Each row below holds a small network's activations on one input, seen along a few directions.
In each table, some parts of the input vary, and every possible input appears once, in random order.
Descriptions start from the smaller parts, as in this example, which fits no table here: one of 3 separate values, together with either a single point or one of 11 places around a ring or (one of 5 places around a ring, together with one of 6 places along a line).
Shared parts are said once, and a part with two or three values counts as separate values.
(in the rows, 128 means zero)

Other details of the inputs vary at random and push rows far along two fixed directions, the same in every table; ignore that.

A family of inputs:
R1: [117 169 132 102 130 123 144 111 132 121 120 136 128]
R2: [147  67 154 133 132 169 155  90 165 133  79 175 114]
R3: [142  78 142 130 129 162 139  95 167 150 100 151 106]
R4: [158  72 147 162 133 148 129 110 154 138  73 161 127]
R5: [129 166 130 103 134 151 132 114 123 120 117 113 121]
R6: [134  98 129 152 121 115 117 132 126 140 135 119 119]
R7: [112 109 126 123 128 133 134 152 111 144 174 128 129]
R8: [128 169 118 107 121 149 123 112 129 130 127 135 138]
R9: [117 162 115 109 132 128 142  99 131 124 115 140 121]
R10: [135 166 104 142 136 113 124 121 130 124 111 128 134]
R11: [122 103 115 129 129  97 125 170 114 118 155 103 134]
R12: [102 114 136 101 107 110 124 159 124 134 169 117 121]
R13: [116 163 122 106 129 133 139 114 117 109 117 145 127]
R14: [159  69 155 152 142 147 131 104 152 142  70 136 126]
R15: [141 172 134 139 132 116 121 120 125 126 111 121 135]
R16: [136 171 130 140 132 120 108 123  96 110 125 118 131]
R17: [137 170 130 143 135 122 124 120 136 124 109 122 137]
R18: [118  34 120 148 114  90 122 176 130 140 182 115 118]
R19: [141 166 108 141 131 120 126 121 124 122 118 134 152]
R20: [146 165 128 143 132 127 114 103 110 126 119 123 144]
R21: [121 101 128 146 125 112 114 153 115 116 150 122 132]
R22: [119 166 117 106 125 130 141 105 118 120 131 139 139]
R23: [132  91 150 117 120 149 132 124 166 148 112 145 119]
R24: [130  86 133 123 121 153 129 114 163 151 110 147 112]
R25: [137 165 112 141 135 121 123 132 120 110 107 138 140]
R26: [130  95 132 146 127 125 123 147 127 128 128 105 129]
R27: [118 170 113 120 151 138 138 121 126 138 125 137 120]
R28: [110 109 131 110 107 135 114 158 114 125 165 123 116]
R29: [126 176 116 142 129 120 112 138 104 106 131 116 135]
R30: [129 167 130 112 129 152 126 113 120 114 122 134 120]
R31: [129 165 110 143 142 115 119 112 130 121 116 124 135]
R32: [141 164 124 134 138 125 122 123 115 120 101 110 135]
R33: [106 113 129  99 109 128 117 166 110 128 171  95 118]
R34: [113 110 133 114 106 125 134 135 103 126 188 114 123]
R35: [126 163 130 103 135 142 145 108 119 113 118 117 122]
R36: [118 112 148 112 111 129 126 144 125 134 170 110 112]
R37: [123 167 121 113 130 136 140  97 125 121 128 129 114]
R38: [135 167 126 113 125 153 129 101 126 127 129 132 132]
R39: [125 107 125 135 126  92 126 163 130 126 156 118 134]
R40: [140 166 124 144 137 119 113 104 116 127 114 117 126]
R41: [129  23 140 159 113 117 122 150 138 145 162 128 136]
R42: [ 99 110 125  95 111 116 124 166 109 126 167 102 122]
R43: [116 112 118 132 118  96 119 178 100 118 169  89 131]
R44: [116 120 127 136 112  87 117 176 110 125 179  99 131]
R45: [ 95 115 116 104 105 108 118 158 112 134 182 111 114]
R46: [130  81 141 125 151 157 151 131 150 149 100 145 120]
R47: [114 168 118 102 124 135 125 128 120 115 119 143 130]
R48: [154  75 137 165 130 149 133 105 162 146  90 153 140]
R49: [146 166 143 140 138 121 118 106 127 127 103 123 133]
R50: [102 113 120 104 101 116 120 156 108 133 185 118 132]
R51: [136 163 106 135 142 114 126 134 123 106 110 142 142]
R52: [127  87 139 132 144 155 143 135 140 142 114 161 118]
R53: [117 179 129 113 147 132 139 134 124 134 134 131 127]
R54: [122 105 121 153 119 112 115 144 123 134 153 108 120]
R55: [134 162 142 112 134 142 148  94 143 123 107 140 122]
R56: [132 161 119 133 147 122 124 123 125 113 104 113 143]
R57: [125  77 141 112 130 143 153 116 148 133 100 142 120]
R58: [150  78 121 150 135 126 137 122 157 138 106 157 146]
R59: [148  76 150 155 141 133 136 110 176 142  83 153 135]
R60: [146 165 120 144 129 127 119 109 117 127 114 129 146]
Each input here is: one of 5 separate values, together with either a single point or one of 5 places around a ring or one of 6 places along a line.
The inputs of R55 and R2 match in every part but the choice among 5 separate values. If R15 is changed in the same way as R55 into R2, which row does it become? -> R4
The inputs of R41 and R31 match in every part but the choice among 5 separate values. If R48 is changed in the same way as R41 into R31, which row does it become? -> R54
Change only the choice among 5 separate values in R11. List by row number the other rows that result. -> R18, R39, R51, R58
Change only the place on the ring of 5 in R12. List by row number the other rows that result. -> R1, R23, R36, R55
Change only the place on the ring of 5 in R50. List by row number the other rows that result. -> R8, R22, R34, R38
Change only the place on the line of 6 in R32. List by row number the other rows that result. -> R11, R14, R26, R43, R56
